A small network was shown many inputs. Here are its activations along a few directions, one row for each input.
In each table, some parts of the input vary, and every possible input appears once, in random order.
A made-up example of a description, with smaller parts first: one of 4 places along a line, together with either a single point or one of 11 places around a ring or (one of 2 separate values, together with one of 8 places around a ring).
Shared parts are said once, and a part with two or three values counts as separate values.

Other details of the inputs vary at random and push rows far along two fixed directions, the same in every table; ignore that.
These rows show it; all are for the same input, with only those details redrawn:
[ -6   0  -7   5  -1 -20  -7   7  13   0   2]
[ 16  -7  17 -17  11 -25  -9 -16   5   4   6]
[ -7   0  -9   6   0 -24  -7   9  13   1   2]
[-25   8 -26  25 -13 -11  -7  27  20  -5  -2]
[ -3  -1  -4   2   2 -23  -7   4  12   1   3]
[ -5  -3  -9   4   5 -34  -6   8  10   4   3]
[-16   7 -13  16 -13  -1  -8  16  20  -7  -2]
[  6  -2   7  -6   1 -15  -9  -5  11   0   3]

A family of inputs:
x1: [-13  -3  -3  -8  -9   4  -2  -6  -5  15  -4]
x2: [ -3  -7  15   3  21  -5   5 -18 -16  10  13]
x3: [-22   1 -16  27  13  -2   9  13   4   4   5]
x4: [  7  21   4 -17 -25  57  11  -3  16  -9  -7]
x5: [ -4  -5   2 -22   6  -8   6 -17   2  18   1]
x6: [ -5  -9   7  10  18  -6  -3  -9 -23   6   8]
x7: [  8  -9  13 -29   4  -1  -4 -23  -8  13  -3]
x8: [-12  -7  -3 -15   6 -20   8 -11  -2  28   3]
x9: [  2  27  18  -2 -57 110   5  -9  28 -25 -25]
x10: [ -7   5 -13  -6 -11   1  13   6   0   5 -12]
x11: [ -6  -4  -5 -15   5 -12   9  -7  11  22  -2]
x12: [-13   1 -19  22 -15  -4 -14  22  15  -9  -6]
x13: [ -3   1  -3   5  -4 -20  -5  14   8  -4  -4]
x14: [ -4   1 -21  17 -10 -10 -17  23   5 -10  -3]
x15: [-20   5 -13  17 -17   7  -9  12  17 -10   0]
x16: [-22   5 -14  31   4  10  10  22   2  -4  -2]
x17: [ 16 -12  13 -29   5  -6  -5 -24 -17  19   1]
x18: [ 10   0   2  -2  23  -1  15  -3 -16  -5  13]
x19: [ 22  12  44 -30 -35  78   4 -39   2  -9 -13]
x20: [  3  -2   7  10  12  -3  12  -5 -22   0   3]
x21: [ 22  -8   3  -7   6 -36   2   2   2  -2  -3]
x22: [  1   7  -8 -10  -9   0  13   4   3   6 -14]
x23: [  5  -7  13  -3  -7  -5 -18 -10  -5  -3   3]
x24: [-21   6 -34  15 -21  19  -2  25  12   4 -12]
x25: [ 11 -15   8  -5  41 -43  -1 -12 -26  12  10]
x26: [ 18  -7   8  -9   2 -25  -2  -4  -5  -7  -2]
x27: [ 21  -7  18 -13  30 -12  15 -17 -26   6  19]
x28: [ 12  14  52 -29 -40  98  -3 -41   9 -10 -11]
x29: [-13   1 -10  16 -17   6 -17  12   7 -14  -3]
x30: [  3  -7  -1   0   4 -25  -5   0  14   3   4]
x31: [-20   5 -26   8 -21  24  -5  15   3   1 -10]
x32: [ 10  -4  -3 -28  11 -24  18  -7 -10  22   7]
x33: [-20   7 -23  26 -19  -1 -16  28  13 -12  -7]
x34: [-16   0 -15  15  -9 -17  -4  21   7  -7  -3]
x35: [ 22  -1  11  -9  -1 -19  -2  -2   0  -8  -5]
x36: [-27  -3 -32  37  15 -20   2  29  -6   3   1]
x37: [ 38  -5  29 -54  14   2  13 -36 -10  10   7]
x38: [ 18  -7  20 -35   8  -5  -5 -27  -7  15  -4]
x39: [  9  -3  19  -3  22  -3   6 -11 -14   1   4]
x40: [  3  12  14  21 -18  82 -11  -5   3 -26  -4]
x41: [ -6  -5   2   2  -1 -20  -7  -3   4   6   7]
x42: [ 12  -8   5  -4   1 -35   0   0  -9   1   1]
x43: [ -8  -5  -5  21  10   6  -5   4 -22   0   7]
x44: [ 34  -8   8 -23  16 -34   4  -5   2   0  10]
x45: [ 12 -12  -2   3  36 -33  -3  -2 -26   8   9]
x46: [-20  19 -35  11 -25  32  18  31  23  -2  -9]
x47: [ 39   6  40 -30 -14  45  -7 -29   6 -25   6]
x48: [  3  -3   6 -26  10 -16   6 -17   4  22   0]
x49: [ 29 -14  -6 -24  36 -84   7   5 -10  13  14]
x50: [-22  -2 -34  30 -13 -20 -15  32  -1  -3   0]
x51: [ 20 -15  16 -35  17 -22  -1 -26  -7  22  -2]
x52: [-21   3 -10  20 -20  -2  -5  20   7  -5  -3]
x53: [-12  13 -25  25   9   6  16  27  -3  -9   6]
x54: [  5  -7   5 -23   8 -18  11  -7   3  20  -6]
x55: [ 18 -11  25 -16  39 -22   4 -29 -16  12  13]
x56: [-28   7  -7  31  -4  21   7  15  -8  -4   0]
x57: [-27  -1 -20  25  18 -14   7  12  -6   5   8]
x58: [ 16  -1  11   0  22 -12  12  -8 -18  -2   1]
x59: [  5  16   9  17 -47  84 -25   3  25 -36 -12]
x60: [  1  -4 -11   9  -8  -6 -18  10  -1 -11   0]
x61: [ -8   2  -8   8  -4 -15  -8   9  15  -2   1]
x62: [-28   1 -25   3  -6 -14  11  19   3  14  -8]
x63: [ 17  -8   1 -14  13 -43   4   1  -8   5  14]
x64: [ -1 -10 -10  13  24 -15  -4   4 -24   1   8]
x65: [ -6  10 -19  23   9  13  18  22   1  -9   7]
x66: [-27  -1 -23  31  10  -5  -2  18 -12  -3   3]
x67: [-41   9 -30  43  -4  12   9  33  -1  -9  -2]
x68: [ 1  3 -4 19  9  5 14  8 -6 -7 -3]
x69: [ 56   6  73 -58 -24 100 -18 -68   1 -14  -9]
x70: [  7  22  37 -20 -44 102  -2 -25  21 -17 -18]
x71: [ 22  -4  26  -9  17   9   9 -24 -21  -8   3]
x72: [ -6  -1  -9  11  -8 -14  -3  18  14  -5  -5]
The inputs of x26 and x42 match in every part but one. If x66 is changed in the same way as x26 into x42, which row does it become?
Answer: x6
The inputs of x59 and x60 match in every part but one. If x9 is changed in the same way as x59 into x60, which row does it become?
Answer: x10
What do these inputs look like to the network?
Answer: one of 3 separate values, together with one of 4 places along a line, together with one of 6 places along a line
Change only the place on the line of 4 in x7. List by row number the other rows that result.
Answer: x1, x38, x51
A walk changes only the place on the line of 6. It starts at x59 and steps to x12. List the rest of the walk in order.
Answer: x30, x72, x21, x44

A family of inputs:
x73: [ -4  -2 -19  17   1 -30  -6  22   4  -2   1]
x74: [ 23   5  35 -27 -25  47  -9 -28  14  -6  -7]
x75: [ 32  -1  37 -20  -1  18 -13 -25   5 -14   3]
x76: [ 35 -13  52 -47  22   2   3 -51 -14  14   6]
x77: [-26  16 -20  15 -40  39  -6  18  25 -10 -14]
x78: [  6  -6  15   1  21 -12   2  -9 -13  -2   8]
x79: [  4  -2   1   4  -2 -10 -10   3  -2  -8  -1]
x80: [ -6   6 -10  16 -13   4 -11  13  10 -13  -4]
x81: [-31   1 -15  39   0  18 -11  14  -8  -6   6]
x82: [ 19 -23   4 -10  58 -91  13  -9 -22  22  19]
x83: [  2 -22 -13 -17  51 -99  20  -1 -14  39  12]
x84: [  0  -5 -17 -13  26 -49  21   6 -11  22   4]
x85: [-23  -2 -25  32   8 -12   4  25 -14   0   0]
x86: [ 37  -2  55 -47 -15  45 -12 -51   2  -5  -5]
x87: [ 26  -2  38 -13 -15  40 -16 -29  -2 -20  -1]
x88: [  5  -3  -1 -17  -4 -15  -1  -3  13   6  -1]
x89: [ -7  19  -5  21 -15  47   9  16   5 -23   0]
x90: [-17  13 -40  32  -2   9  19  39  -2 -10  -4]
x91: [  4  -3  15 -14   2  19   2 -18 -12   9  -3]
x92: [ 18   4  37 -25 -31  60 -12 -34   8 -10  -9]
x93: [-20  12 -38  12  -7   8  22  31   2   5  -7]
x94: [ 11  -9  -5  -3  16 -45  -5   5   2   1   8]
x95: [-76  22 -53  63 -37  52  -6  45  16  -5 -12]
x96: [-15  -4 -27   0   2 -46   4  22   8  15   0]
The inputs of x76 and x78 match in every part but one. If x91 is changed in the same way as x76 into x78, which row does it become?
Answer: x85
What do these inputs look like to the network?
Answer: one of 2 separate values, together with either a single point or one of 5 places along a line or one of 6 places along a line
Change only the choice among 2 separate values in x89. List by row number the other rows that result.
Answer: x84

A family of inputs:
x97: [ -9   5  -6  -4 -10  10   3   2   5   5  -6]
x98: [ -8  -1  -3  16  14   2   5   2 -12  -1   6]
x99: [ -9   2  -5  18  10  10   4   6 -12  -4   4]
x100: [-3  4 -4 -2 -8 13  2  3  5  1 -2]
x101: [-4  2 -7  5 -4  1  2  9  3 -1 -4]
x102: [ -8   2 -16  13  -5 -14   0  16   4  -3   0]
x103: [ -9   1  -6  19  10   4   5   7 -13  -3   4]
x104: [ -6  -2 -11  12  -5 -13  -9  12   4  -5  -1]
x105: [-13  13  -5   9 -23  40   1   6  15  -7  -7]
x106: [ -7   1 -12   2  -4  -2   4   9   3   5  -2]
x107: [  18  -27  -11  -24   54 -110   10   -2  -24   33   13]
x108: [ 44 -10  54 -37   7  13 -16 -47  -4  -6   6]
x109: [  0   6   2   3 -12  15  -4   3   7 -11  -1]
x110: [-4  5 -2  4 -6 10  1  5  7 -3 -4]
x111: [ 47  -8  58 -40   3  24 -18 -50  -4 -11   5]
x112: [-6  3 -8  9 -5 -6 -1 11  7 -4  0]
x113: [-11   3  -9  -1 -10   4   5   6   4   7  -6]
x114: [-13   3  -9  -2  -6   0   5   5   5   9  -4]
What do these inputs look like to the network?
Answer: one of 3 separate values, together with either a single point or one of 5 places along a line
The inputs of x107 and x110 match in every part but the choice among 3 separate values. If x99 is changed in the same way as x107 into x110, which row does it become?
Answer: x98
List by row number the other rows that have the choice among 3 separate values in common with x113.
Answer: x101, x102, x103, x104, x106
